These are the activations of a small neural network, seen along a few directions. Each row is one input.
Each table varies a few parts of the input and shows all the possible inputs, shuffled.
A made-up example of a description, with smaller parts first: line(6) and (point or ring(11) or (values(3) and ring(8))).
Shared parts are said once, and a part with two or three values counts as separate values.
In the rows, 128 means zero.

Other details of the inputs vary at random and push rows far along three fixed directions, the same in every table; ignore that.

A family of inputs:
x1: [146 139 102 139 131 122 170 140 168 111 120]
x2: [134 131 115 125 144 123 148 150 191 105 114]
x3: [157 139  96 132 148 108 142 160 162 107 103]
x4: [136  90 131 111 106 130  91 121 139 100 165]
x5: [154 125 160 186 186 176 147  18 144 150 127]
x6: [ 81 152 127 118 130 124 140 153 109 155  98]
x7: [148 140 110 133 129 127 170 148 170 110 120]
x8: [141 136  99 139 129 113 167 142 169 112 120]
x9: [ 83 147 131 111 137 121 153 151 102 157 112]
x10: [102 159 134 128 143 121 129 166 101 171 101]
x11: [160  98 113 122 114 118  87 122 110 104 155]
x12: [143 103 134 107 105 142  93 116 134  97 166]
x13: [141 142  91 132 138 129 154 143 173 112 112]
x14: [ 90 153 127 108 133 133 156 151  97 155 111]
x15: [ 78 144 143 108 142 123 151 152 106 151 109]
x16: [ 85 152 127 111 135 126 155 149  97 158 110]
x17: [162  91 109 110 106 115  85 132 116 108 152]
x18: [ 84 108 172 112  81 135  85 128  72 143 143]
x19: [147 101 115 114 100 144  98 118 123 105 165]
x20: [144 142 129 127 134 126 165 146 180 102 121]
x21: [157 142 107 144 143 100 154 161 160 108 119]
x22: [ 88 159 155  95 137 124 148 147 112 149 113]
x23: [ 77 148 138 116 134 127 138 154 113 150  96]
x24: [146 106 112 124  96 148  87 116 131 106 150]
x25: [107 148 131 114 139 118 133 161  97 161  84]
x26: [144 109 140 119  90 124  94 109 139  99 159]
x27: [145 104 136 125  90 144  98 119 130  97 158]
x28: [117 135 178 176 186 149 133  45  63 212 130]
x29: [143 102 128 109 103 147  95 122 129  96 165]
x30: [139 148 117 118 142 120 147 140 187 106 114]
x31: [175 117 153 202 185 137 154  23 123 153 125]
x32: [ 88 125 164 102  89 154  71 125  73 141 136]
x33: [134  93 127 129  90 122  94 120 134  98 156]
x34: [111 109 152 113  85 121  80 134  49 153 129]
x35: [161 102 122 145 101 116  86 127 124 119 162]
x36: [152 114 148 201 174 143 161  14 140 156 136]
x37: [157 139  98 129 156 103 151 162 159 107 127]
x38: [101 161 133 127 145 119 130 162  94 156  96]
x39: [136 140  89 132 137 121 152 144 172 114 111]
Each input here is: values(3) and (line(4) or ring(9)).
- Changing only the values(3) part turns x25 into x17. The same change can be made to x32. Which row results? => x12
- Change only the ring(9) part in x5. List by row number the other rows that result. => x2, x6, x13, x23, x24, x30, x32, x39

A family of inputs:
x40: [156 116 105 125 119 115 142 143 155  96 141]
x41: [124  97 109 120  67 134  70 136 121 109 158]
x42: [166 116 114 140 131 120 141 126 152 107 136]
x43: [ 99 145 113 127 146 139 147 137 135 149  95]
x44: [143 111  90  99  94  93 127 188 166  75 143]
x45: [140 120  65  99  88 117 114 187 170  81 138]
x46: [107 153 149 128 148 142 156 142 133 136 112]
x47: [146  93 147 157 147 146  76  50 100 145 150]
x48: [157 121 141 157 168 153 143  64 164 125 137]
x49: [141 100 160 143 131 159  90  42 111 139 160]
x50: [108 149 152 127 144 132 164 138 135 134 107]
x51: [169 115 113 144 157 138 136  97 148 121 133]
x52: [124 161 134 133 150 118 146 142 117 146 105]
x53: [148 118 126 126 120 125 138 136 171  93 134]
x54: [166 120 113 140 130 124 138 130 153 112 142]
x55: [107 143 133 127 146 114 165 142 123 140 113]
x56: [108 147 151 117 136 122 162 134 137 142 106]
x57: [ 98 129 148 111  97 133 110 140  65 151 141]
x58: [130 100 139 107 103 145  74 101 115 113 155]
x59: [140 122  69 103  77 109 121 200 175  76 141]
x60: [173 130 127 166 154 123 135  88 152 123 135]
x61: [ 87 132 167 112  98 147 101 143  79 140 137]
x62: [111 148 125 118 150 126 160 139 119 147 118]
x63: [151  94 155 164 125 131  84  61  98 137 149]
x64: [141 126  76 106  77 105 122 189 172  72 126]
x65: [ 95 121 156 118 103 117  94 142  71 152 124]
x66: [125 149 133 131 149 129 159 140 116 152 111]
x67: [ 85 136 127 109 100 146  91 129  71 146 117]
x68: [152 100 148 160 139 143  76  56  98 144 152]
x69: [123 157 125 122 155 120 141 147 118 141  97]
x70: [ 80 123 139 120  88 137  99 135  79 152 121]
x71: [131  98 150 128  93 146  84 108 111 103 160]
x72: [117 148 126 120 149 131 161 140 117 148 114]
x73: [137 117  73 106  96 120 110 178 178  88 132]
x74: [156 124 143 153 160 143 145  67 165 127 138]
x75: [163 118 124 156 146 113 129 111 156 113 128]
x76: [108 128 145 109 107 137  91 145  66 158 124]
x77: [ 81 121 141 121  86 136 102 132  79 153 119]
x78: [151 123 130 130 128 128 135 117 172 107 143]
x79: [108 145 137 133 148 116 157 142 128 150 115]
x80: [101 149 120 137 141 136 153 135 136 153 102]
x81: [107 141 136 130 146 112 158 145 126 143 110]
x82: [107 150 150 116 138 123 159 136 137 139 107]
x83: [115 148 140 137 151 115 147 148 128 152 109]
x84: [148 120 125 133 149 148 131 112 163 101 133]
x85: [160 121 110 137 137 128 142 117 152 112 145]
x86: [128 143 140 136 142 120 159 145 120 150  97]
x87: [151 119 129 128 128 124 139 118 172 100 136]
x88: [154 119 108 133 135 122 139 120 155 108 151]
x89: [104 133 154 119  99 118  96 138  63 147 121]
x90: [107 146 131 126 150 117 152 147 127 148 114]
x91: [ 88 132 166 108  97 143 101 139  81 144 136]
x92: [158 122 141 151 167 147 141  53 165 132 138]
x93: [137  99 156 141 134 165  87  53 108 130 154]
x94: [117  97  84  83  32 113  65 197 117  76 157]
x95: [163 119 116 148 161 125 119 105 154 119 125]
x96: [125 106 104 111  58 126  71 144 111  92 151]
x97: [116 146 123 116 152 132 158 141 116 143 109]
x98: [106 143 122 114 155 120 147 152 128 143 106]
x99: [108 153 149 125 148 138 156 137 134 140 112]
x100: [104 139 144 110 109 128  87 140  64 151 125]
x101: [107 160 114 130 140 137 152 132 127 145  99]
x102: [106 147 129 123 149 119 158 143 123 144 118]
x103: [162 116 125 160 169 129 127  83 156 132 134]
x104: [139 118  67 103 101 121 116 175 168  84 131]
x105: [110 146 120 113 153 126 159 144 121 140 112]
x106: [109 154 150 119 140 128 158 135 139 146 113]
x107: [108 146 154 132 142 135 165 139 133 133 106]
x108: [106 146 124 116 151 121 154 145 122 144 116]
x109: [105 143 121 113 155 123 152 146 123 140 111]
x110: [ 97 122 150 110  94 128 114 137  63 147 133]
x111: [168 117 112 137 127 116 132 142 157 106 128]
x112: [104 151 116 136 139 135 159 134 126 150 107]
x113: [153 105 149 157 119 132  85  67  93 130 151]
x114: [105 145 120 138 131 127 169 135 127 145 101]
x115: [163 118 131 169 170 128 132  77 156 134 135]
x116: [107 145 126 119 151 119 149 149 128 147 111]
x117: [175 119 123 159 154 134 134  96 152 128 133]
x118: [148 115  92 104  98  99 136 178 163  81 144]
x119: [132 110 117 137  92 145  79  92 108 117 153]
x120: [104 128 142 105 107 138  99 142  63 155 131]
x121: [159 115 123 152 147 113 131 113 160 115 131]
x122: [108 139 137 131 145 110 161 142 127 145 108]
x123: [152 101 155 167 130 138  81  60 100 142 156]
x124: [108 160 124 142 135 133 159 130 128 146 103]
x125: [133  95 121 109  78 119  85 134 103 100 169]
x126: [108 129 152 118  99 133  96 148  67 158 128]
x127: [147 117  98 115 112 106 128 163 164  90 151]
x128: [148 117 123 116 112 116 134 139 174  92 135]
x129: [148  93 133 129  91 129  90 112  98 118 156]
x130: [108 155 145 113 143 129 154 138 138 144 111]
x131: [150 122 128 138 145 147 132 108 164 105 140]
x132: [152 120 102 123 118 113 138 147 160  98 153]
x133: [105 150 138 104 149 133 148 138 136 140 104]
x134: [169 121 133 175 172 129 131  71 152 134 133]
x135: [126 146 126 121 153 130 145 152 119 149  96]
- Changing only one part turns x86 into x117. The same change can be made to x122. Which row results? => x90
- Changing only one part turns x54 into x120. The same change can be made to x79. Which row results? => x116
- Describe the family of inputs behind these rows. => line(6) and (values(3) or line(4) or ring(9))
- Change only the ring(9) part in x135. List by row number the other rows that result. => x47, x51, x69, x95, x97, x98, x105, x109
- Change only the line(6) part in x44. List by row number the other rows that result. => x55, x102, x108, x109, x127
- Change only the values(3) part in x101. List by row number the other rows that result. => x45, x73
- Change only the values(3) part in x94. List by row number the other rows that result. => x70, x96
- Change only the line(4) part in x48. List by row number the other rows that result. => x49, x92, x131
